Each row below is a small network's average activation on inputs in which a field has the value named, seen along a few directions.
Related values have similar rows: they may be neighbours, one step apart, or belong to one group.
(in the rows, 128 means zero)

Other fields shift rows strongly along two fixed directions, in all tables alike. That doesn't count.
These rows show it; all are for the same value of a field, averaged over different records:
[ 94 144 122 137 125 152 137 145 139 128 100 141 120 121 106]
[137 179 156 110 143 114  86  38 134 138 117 135 100 173 153]
[143 130 147 112 153  87 164 102 121 124 159 123 119 146 143]
[ 97 131 121 139 128 144 158 160 138 124 110 137 123 114 104]
[124 156 143 119 139 120 120  87 132 131 121 134 110 151 137]
[126 126 137 121 145 109 166 130 128 123 142 127 119 132 127]
[149 173 160 102 151  95  97  32 128 137 136 129 102 179 161]
[ 92 183 126 136 116 169  77  93 145 141  75 151 106 144 117]

P, 20 values:
p5: [116 131 134 133 124 130 121 122 145 127 114 129 125 129 130]
p7: [ 99 136 123 137 130 145 147 146 138 125 108 139 121 119 107]
p14: [120 142 129 148  97 155  76  98 139 143  91 128 128 131 142]
p8: [135  95 118 140 119 124 139 170 128 127 137 111 159 103 135]
p4: [139 112 136 124 130 105 164 128 115 128 150 106 137 127 149]
p6: [126 102 111 136 130 124 170 187 116 124 148 114 154  97 122]
p12: [153 105 128 117 145 100 155 146 126 111 167 116 151 130 140]
p18: [146  78  99 132 116 125 165 197  95 134 163 116 147  85 111]
p10: [151  75 126 131 129  99 167 179 133 104 163 112 164 115 135]
p15: [102 162 102 134 132 175 108 151 119 139 100 139 130 118 112]
p16: [149 142 140 117 108 129  65  68 120 149 112 132 102 140 140]
p1: [150  92 126 122 120 117 130 139 113 122 149 126 125 125 120]
p13: [183 114 137 102 138  90 102  85 105 129 172 116 125 148 151]
p17: [ 93 145 117 146 111 170  87 140 152 122  88 144 130 122 107]
p19: [127 106 138 137 112 122 122 126 146 128 122 124 137 127 143]
p9: [ 96 135 111 141 125 169 125 166 143 120 106 150 125 113  90]
p3: [146 149 125 112 158 123 121 117 126 121 146 134 130 148 134]
p2: [ 61 157  94 159 102 204 118 179 131 136  63 145 124  97  85]
p20: [169 105 131 118 118 108 127 109  90 142 151 113 119 119 140]
p11: [159  75 145 123 139  82 171 144 139 106 175 113 152 133 143]
A value of P combines one of 5 hidden first parts with one of 4 second parts; all combinations occur once.
p10 and p13 share the first part; p10 and p14 share the second. Which value has the first part of p14 and the second part of p13?
Answer: p20
p2 and p4 share the first part; p2 and p9 share the second. Which value has the first part of p9 and the second part of p4?
Answer: p17
p18 and p8 share the first part; p18 and p16 share the second. Which value has the first part of p16 and the second part of p8?
Answer: p19

W, 20 values:
w14: [146  93 110 124 136 116 167 178  99 124 169 114 144 108 119]
w7: [159 166 154 110 141 109  43  31 151 119 129 134 121 193 164]
w1: [135 125 162 128 124 100 121  80 152 126 122 124 121 155 152]
w19: [ 66 176  94 154  99 207  99 158 126 150  54 147 122  95  92]
w11: [ 48 200 102 162 101 223  75 144 156 142  26 153 124 115  98]
w3: [113  91  99 130 142 138 204 230 120 115 149 144 134  81  75]
w17: [135 142 139 134 129 120 117 104 142 132 121 116 147 141 161]
w2: [107  49 114 154  93 132 190 218 134 119 127 123 145  69  97]
w15: [131 113 133 111 163  94 173 145 137 102 167 129 128 142 122]
w5: [137 119 139 126 109 122 114  93 114 145 126 127 102 130 133]
w12: [167 182 151 113 115 118  14  12 124 156 110 116 121 175 188]
w10: [131  91  97 133 122 153 154 200 113 120 143 139 133  91  88]
w16: [185  79 144  87 188  26 250 146  84 115 238  97 134 131 150]
w13: [123 153 147 121 121 125 117  72 122 140 116 136  91 143 127]
w18: [153 114 172 105 165  58 189  83 130 116 174 116 112 160 156]
w8: [188 148 153  95 145  76 101  37  88 148 164 103 116 169 187]
w6: [149 100 123 131 126 117 127 146 120 124 150 115 150 115 137]
w9: [164  98 129 120 125 112 117 134 125 113 153 121 140 131 130]
w4: [ 74 202 113 158  92 217   4  98 175 144  30 159 129 141 116]
w20: [ 51 120  85 165 125 196 184 250 150 109  90 147 148  74  67]
A value of W combines one of 5 hidden first parts with one of 4 second parts; all combinations occur once.
w2 and w12 share the first part; w2 and w13 share the second. Which value has the first part of w13 and the second part of w12?
Answer: w19
w20 and w11 share the first part; w20 and w4 share the second. Which value has the first part of w4 and the second part of w11?
Answer: w17
w3 and w16 share the first part; w3 and w9 share the second. Which value has the first part of w9 and the second part of w16?
Answer: w6

U, 15 values:
u13: [152 171 152  94 156  96 103  45 113 142 147 126 103 166 160]
u14: [129 145 116 128 104 153  82 116 109 137 116 137 114 127 111]
u1: [186  99 158 106 140  65 122  79 128 126 172 113 131 153 172]
u8: [ 95 123 108 151  89 179  83 161 149 126  81 135 143 104 108]
u3: [134  79 139 126 156  71 222 184 136 103 176 118 149 118 131]
u4: [123 186 132 117 137 154  80  82 129 142  97 144 103 154 124]
u7: [136 120 133 134 117 132 109 124 140 134 129 122 140 130 142]
u6: [100 110  91 148 103 180 136 196 112 137 106 133 138  72  87]
u9: [144 136 158 108 151  91 136  80 146 120 147 119 129 161 157]
u15: [153 148 146 103 155  88 136  67 108 137 158 126  99 164 151]
u10: [104 171  93 143  97 202  49 128 114 144  66 141 124 117 105]
u5: [142  88 125 123 156  94 225 169  99 111 178 112 126 118 121]
u11: [106 114 122 146 134 126 164 162 150 109 125 134 139 117 116]
u2: [ 89  88 124 151 124 136 205 215 142 110 126 123 151  93  99]
u12: [128 141 123 141 103 152  68 112 146 140  94 138 130 128 136]
The values of U form 4 separate groups.
Which other values are in the same group as u2? Give them in the order they are listed.
Answer: u3, u9, u11
Which other values are in the same group as u4? Give them in the order they are listed.
Answer: u13, u15, u5
Which other values are in the same group as u1? Give them in the order they are listed.
Answer: u8, u7, u12
